These are the activations of a small neural network, seen along a few directions. Each row is one input.
In each table, some parts of the input vary, and every possible input appears once, in random order.
Descriptions start from the smaller parts, as in this example, which fits no table here: one of 3 separate values, together with either a single point or one of 11 places along a line or (one of 5 places around a ring, together with one of 6 places along a line).
Shared parts are said once, and a part with two or three values counts as separate values.

Other details of the inputs shift rows strongly along two fixed directions, in all tables alike. That doesn't count.

Rows:
r1: [ 58 -45 -11  14 -35 -54  23 -32  20  29  22  41  17]
r2: [ 19  11  -7  15 -10  27  28 -54  -3   9  15  15  13]
r3: [-16  25   2  -7  24  56  -3 -19 -10  -2  11 -14   5]
r4: [-27  16  18  20  -9 -10 -30  42   3 -29  -9 -11  -8]
r5: [-34  33  -2 -25  32  35 -14  20 -15 -10   1 -21 -14]
r6: [ 49 -24 -13  27 -37 -23  42 -61  16  17  18  36  21]
r7: [  6   3 -25 -21  37  75  22 -59  -6  23   4  12  21]
r8: [-40  -1 -13 -28  31  23 -16  26  -7 -18 -21 -10  -5]
r9: [ 27 -15   1  45 -50 -99   0  66  -9 -25   6  -6 -21]
r10: [-24   8  14   9  -1  -8 -29  44   2 -19   0 -19  -6]
r11: [ 60 -14  -5  40 -57 -54  41 -42  13  17  31  32  12]
r12: [  16   12   23  -36   16   56   27 -104   15   67    1    1   13]
r13: [  9  -9  16  28 -33 -89 -35  88   4 -19   2  -6 -23]
r14: [-10   3   7  -5  -7 -35 -18  40   9  -3   9  -5 -16]
r15: [-29  30 -11 -10  36  45 -16  34 -30 -20 -15 -25  -9]
r16: [-48  31  13   1  18  43 -31  23   1 -26 -13 -20   3]
r17: [-23   8   7 -17  12 -15  -6  39 -20 -14 -59 -41 -24]
r18: [  28  -29  -14   16  -41 -103   10   52    1  -13    1   11  -20]
r19: [-12  25   8  17  -5   7  -7   9  -4 -20   2  -9  -1]
r20: [-33  26 -12 -17  26  16 -10  43 -24 -22 -11 -24 -23]
r21: [-42   6   5 -29  33  28 -27  30  -4 -15 -13 -10 -10]
r22: [-20  21  -9  -2  20  41   1   7 -18 -15  -2 -22   2]
r23: [-24  28   1  -5  24  49  -7   0  -8  -9   6 -22   4]
r24: [-32   4   7 -12  28  25 -35  41  -6 -16 -17 -10  -4]
r25: [-34   3  12 -31  26  16 -13  12 -11  -3 -57 -32 -12]
r26: [ 79 -21   2  30 -58 -88  28 -17  20  32  46  32   4]
r27: [-33  22   7 -11  27  29 -34  39  -3 -10  -7 -19  -4]
r28: [ 63 -52  13  34 -59 -84  18 -24  29  25  35  40   8]
r29: [-23  31  26 -16   8 -16 -14  40 -16  -5 -38 -48 -25]
r30: [ 47   2   6 -17 -11   7  50 -87   1  57   0   3   3]
r31: [-10 -11  34  -5 -19 -69 -22  59   3  -7 -44 -27 -27]
r32: [-13  -3  -6  29 -14 -32 -10  47 -11 -42 -24  -6 -11]
r33: [ -1  -6 -10  -8  19  77  21 -90   8  18   4  27  32]
r34: [  5  16 -20 -28  23  52  30 -53  -7  26  20   7   7]
r35: [-43  -2 -11 -24  30  14 -22  39 -12 -24 -24 -12 -13]
r36: [  7 -18 -14 -14  21  67  22 -83   9  26  13  21  33]
r37: [-23  26 -12  -6  25  26 -14  43 -23 -20 -13 -24  -8]
r38: [ -4 -21  10   5 -27 -84 -24  77  11 -21  -5   0 -22]
r39: [  2  28   0  -3  10  69  18 -69   7  14  20   7  23]
r40: [ 41 -32   6  13 -31 -52   3  -1  22  20  19  29   8]
r41: [-36   5  15  11  -1   0 -29  45   5 -35 -22  -9   2]
r42: [ 66 -36 -17  21 -34 -52  33 -32   8  27  23  37   7]
r43: [-32   6 -13  -2  31  42  -8  16 -20 -26 -20 -18  -2]
r44: [ 22  -1   2   9 -34 -79   3  41   5  -2  21   1 -19]
r45: [ 18 -17   3 -10   8  56  20 -84  21  37  26  27  31]
r46: [ 62  -8  -1  12 -27 -23  29 -51  12  41  44  30  11]
r47: [-29  -5  -1  14  -3  -9 -19  37  -1 -38 -27  -5   4]
r48: [-20  -5 -11  13   4 -12  -9  46 -13 -33 -19 -18  -8]
r49: [ -3  11   1 -31  24  52   7 -56  10  33  26  12   8]
r50: [ 15 -15 -17 -22  29  67  18 -79   4  35  11  29  28]
r51: [ 18 -16  17  31 -39 -68 -14  36  12  -5  17   3 -10]
r52: [ 61 -38 -19  10 -36 -66  41 -37  11  29  28  39  -3]
r53: [-32  10  10  -7  24  64 -13 -24   6 -10 -10   4  15]
r54: [-28  -5  -8 -13  34  61  -7 -21  -7  -8 -12  -3  13]
Each input here is: one of 6 places around a ring, together with either a single point or (one of 2 separate values, together with one of 4 places along a line).
Q: Changing only the place on the ring of 6 turns r44 into r38. The same change can be made to r23. Which row results?
A: r45
Q: Changing only the place on the ring of 6 turns r12 into r17. The same change can be made to r13. Which row results?
A: r42
Q: A walk changes only the place on the line of 4. It starts at r20 and steps to r15. List the rest of the walk in order.
A: r9, r2
Q: List by row number the other rows that have the place on the ring of 6 in common with r47.
A: r1, r8, r25, r33, r35, r36, r50, r54
Q: Change only the place on the ring of 6 in r11. List by row number the other rows that result.
A: r6, r16, r39, r41, r47

Rows:
r55: [  28   -3   25   35  -62 -106    2   49    2  -16    4   -7  -19]
r56: [-15  -5   9  -8   2 -47 -39  76   2 -19 -17 -12 -16]
r57: [ 58 -58 -24  40 -37 -13  33 -73  27  15  53  76  38]
r58: [-19  28  15 -23  37 108   2 -90   9  34   5  -3  19]
r59: [-48  14  18  -8  22  16 -46  52  -2 -27 -47 -24  -5]
r60: [ 15  18 -18 -25  35  85  31 -70 -15  38  11  -5  13]
r61: [-28 -14   6 -19  26  31 -11   0  -9 -11 -32  -8   3]
r62: [  27  -33   16   19  -49 -108  -18   69   19   -4   -2    5  -13]
r63: [ 20  -8 -24 -29  14  25  34 -70   2  32  13  19   9]
r64: [ 31 -17   2 -15  -7  -5  13 -45  23  44  20  32  17]
r65: [-64  10  -6 -48  69  99 -21   4 -16 -13 -37 -24  -2]
r66: [ 71 -15  -3  31 -44 -48  39 -47   2  35  13  21   4]
r67: [-64  14 -11  15  34  59 -55  64  -4 -61  -8  -4  19]
r68: [-24  41  16  -2   8  33  -5  -2  -7 -10 -17 -20  -9]
r69: [-67  23  12 -28  52  56 -44  50  -4 -27 -43 -37  -2]
r70: [ 25  23   1 -20   4  31  29 -67   5  36  35  14   3]
r71: [-71  29  -8 -21  43  52 -24  35 -26 -40 -61 -40 -13]
r72: [-76  20 -35   9  42  70 -30  52 -24 -74 -18 -15   9]
r73: [ 43  -7  -9  17 -27 -77   8  40 -15   2   9  -4 -23]
r74: [-25   2  16 -17  21  32 -23   6   2  -3 -24 -12  13]
r75: [ 75 -18 -12  19 -42 -70  41 -25   0  40  32  25  -3]
r76: [ 59 -21  16   9 -32 -13  38 -94  35  61  48  31  19]
r77: [-37  -2   4 -18  33  49 -16  -6  -7 -10 -42  -7  -1]
r78: [ -8 -17  -7  10 -29 -91 -10  87  -9 -35 -26 -21 -30]
r79: [-14 -29   9  11 -13 -69 -21  76   0 -32 -35 -11 -23]
r80: [ -3  -4  29  18 -26 -51 -23  40   4 -10  -2 -18 -10]
r81: [-24  21  11 -21  26  30 -23   7  -2   5   9 -17 -11]
r82: [  39    3  -40   22   14   93   41 -104   -2   21   56   42   48]
r83: [  21  -43    2   15  -39 -112   -7   63    5   -9   -9   16  -24]
r84: [-10  19  20  21 -29 -69 -13  78  -3 -32 -12 -28 -30]
r85: [ 30  -4  -3  22 -21 -52  14  28 -10  -1  -5 -13 -12]
r86: [-74  54 -10  16  37  81 -37  57 -21 -72   1 -22   4]
r87: [ 30   1  16  24 -55 -95   6  48   7  -6  15  -4 -25]
r88: [  9 -19 -12 -37  33  54  18 -71   5  34   8  25  11]
r89: [ 18 -25  -7  15 -35 -83  16  28   5 -10 -13  -1 -13]
r90: [-78  36  -4  17  42  82 -56  57 -12 -63   5 -21   9]
r91: [ -6 -10 -13   1 -18 -72  -1  59  -9 -20 -18  -7 -23]
r92: [ 25  10  -8 -10  19  60  32 -73 -15  32   5  -3  20]
r93: [ 61 -21  11   9 -43 -49  29 -60  28  57  52  37   7]
r94: [-14  46  -3 -40  41 103  25 -79  -4  34  20   1  11]
r95: [ 53 -15  10  -6 -21  13  35 -99  30  66  53  30  19]
r96: [ 33 -26  -8   1 -25 -28  36 -52   5  20   1  16  13]
Q: What is each input in this table made of?
A: one of 6 places around a ring, together with either a single point or one of 6 places along a line
Q: Changing only the place on the ring of 6 turns r55 into r61. The same change can be made to r84. Which row results?
A: r79
Q: Changing only the place on the ring of 6 turns r58 into r71. The same change can be made to r80. Which row results?
A: r96
Q: List by row number the other rows that have the place on the ring of 6 in common with r74.
A: r56, r59, r62, r64, r67, r69
Q: A walk changes only the place on the line of 6. It starts at r73 and steps to r75. List the rest of the walk in order.
A: r60, r85, r92, r66

Rows:
r97: [-23   9 -22 -14  37  76   0 -30  -4  -5   6  11  19]
r98: [ 40   1  10  22 -28 -21  14 -22   8  21  33   8   6]
r99: [ 30 -30  11   5 -19 -26   4 -27  21  25   8  25  10]
r100: [-58  17 -17  17  21  17 -28  78 -31 -72 -45 -32  -9]
r101: [ -1 -14  10 -19   3  23   9 -53  22  23   7  18  13]
r102: [-18  41   1   0  21  76  11 -41 -12  -2  -4 -17  11]
r103: [ 40 -12  -8   6 -25 -35  41 -36  -5  19 -11   5  -3]
r104: [-17 -16  -7  32 -34 -90 -23  97  -2 -55  -7  -2 -23]
r105: [-15  37   5 -13  30  75  -2 -30  -6  10  13 -10   9]
r106: [-32  10 -19 -18  33  73   6 -34  -2 -10   8   9  14]
r107: [-41  20  -1 -22  38  20 -23  59 -29 -22 -39 -45 -21]
r108: [ 21  15   5   6   1  34  12 -45   3  26  28   3  13]
r109: [ 12 -21 -11  33 -28 -65 -11  60  -3 -31   4  11  -7]
r110: [  5  -7   2   4 -23 -85 -10  72  -8 -14 -21 -16 -29]
r111: [ 37 -28 -18  24 -19 -18  16 -22   6   7  26  28  16]
r112: [-21  -6   9   7  -1  -5 -13  20  -3 -22 -37 -12  -1]
r113: [ 39   4   9  20 -28 -23  13 -24  10  22  32  14   4]
r114: [-66  10  15 -21  28  19 -42  52  -2 -34 -37 -26 -13]
r115: [ 39 -14  -3  -3 -17 -40  22 -16   0  27   4   9  -8]
r116: [ 31 -33  11   7 -19 -25   5 -25  19  25   9  19  12]
r117: [ 36 -28 -17  23 -19 -18  17 -21   6   6  26  27  16]
r118: [ 13  -9   1  -6 -22 -59  14  12   1   6  -5  -2 -21]
r119: [ -6   3  -2 -10  12 -11  -6  31 -18  -2 -22 -25 -16]
r120: [-45  42  11 -12  21  41 -17  18  -7 -20   0 -26 -10]
r121: [ 42 -15  -3  -6 -16 -34  27 -25   1  31   7  11  -5]
r122: [-16  19  -8 -41  41  62  10 -32 -11  19 -13 -12   1]
r123: [-14  27  10   7  -2  -3 -18  33  -3 -12   5 -16  -8]
r124: [ 33 -25 -17  23 -21 -25  13 -13   6   3  23  31  12]
r125: [-40  -8  19  12   1 -47 -55 109  -8 -45 -42 -34 -22]
r126: [ 12  -9 -21  -1   7  34  17 -44   7   9  23  28  22]
r127: [-27   4   6 -30  36  68 -11 -33   9  13 -10   1  15]
r128: [ 11  10  14  18 -34 -48   2  15  10  -3  21   0 -12]
r129: [ 27 -28  10   1 -20 -28   4 -28  25  25   9  26  11]
r130: [ 35   6   9  15 -29 -25  14 -23  14  21  34  15   5]
r131: [-38  23  -3 -39  36  41   1  -1 -14  -3 -22 -25 -14]
r132: [-23   2   7 -26  37  70 -11 -32   4  12 -11   1  15]
Q: What is each input in this table made of?
A: one of 4 separate values, together with either a single point or (one of 2 separate values, together with one of 4 places along a line)
Q: Changing only the choice among 4 separate values turns r129 into r123. The same change can be made to r101. Which row results?
A: r120
Q: Change only the choice among 2 separate values in r123. List by row number the other rows that result.
A: r130
Q: List by row number the other rows that have the choice among 4 separate values in common with r115.
A: r103, r107, r110, r118, r119, r121, r122, r131
Q: Change only the choice among 2 separate values in r124. List by row number the other rows that result.
A: r109
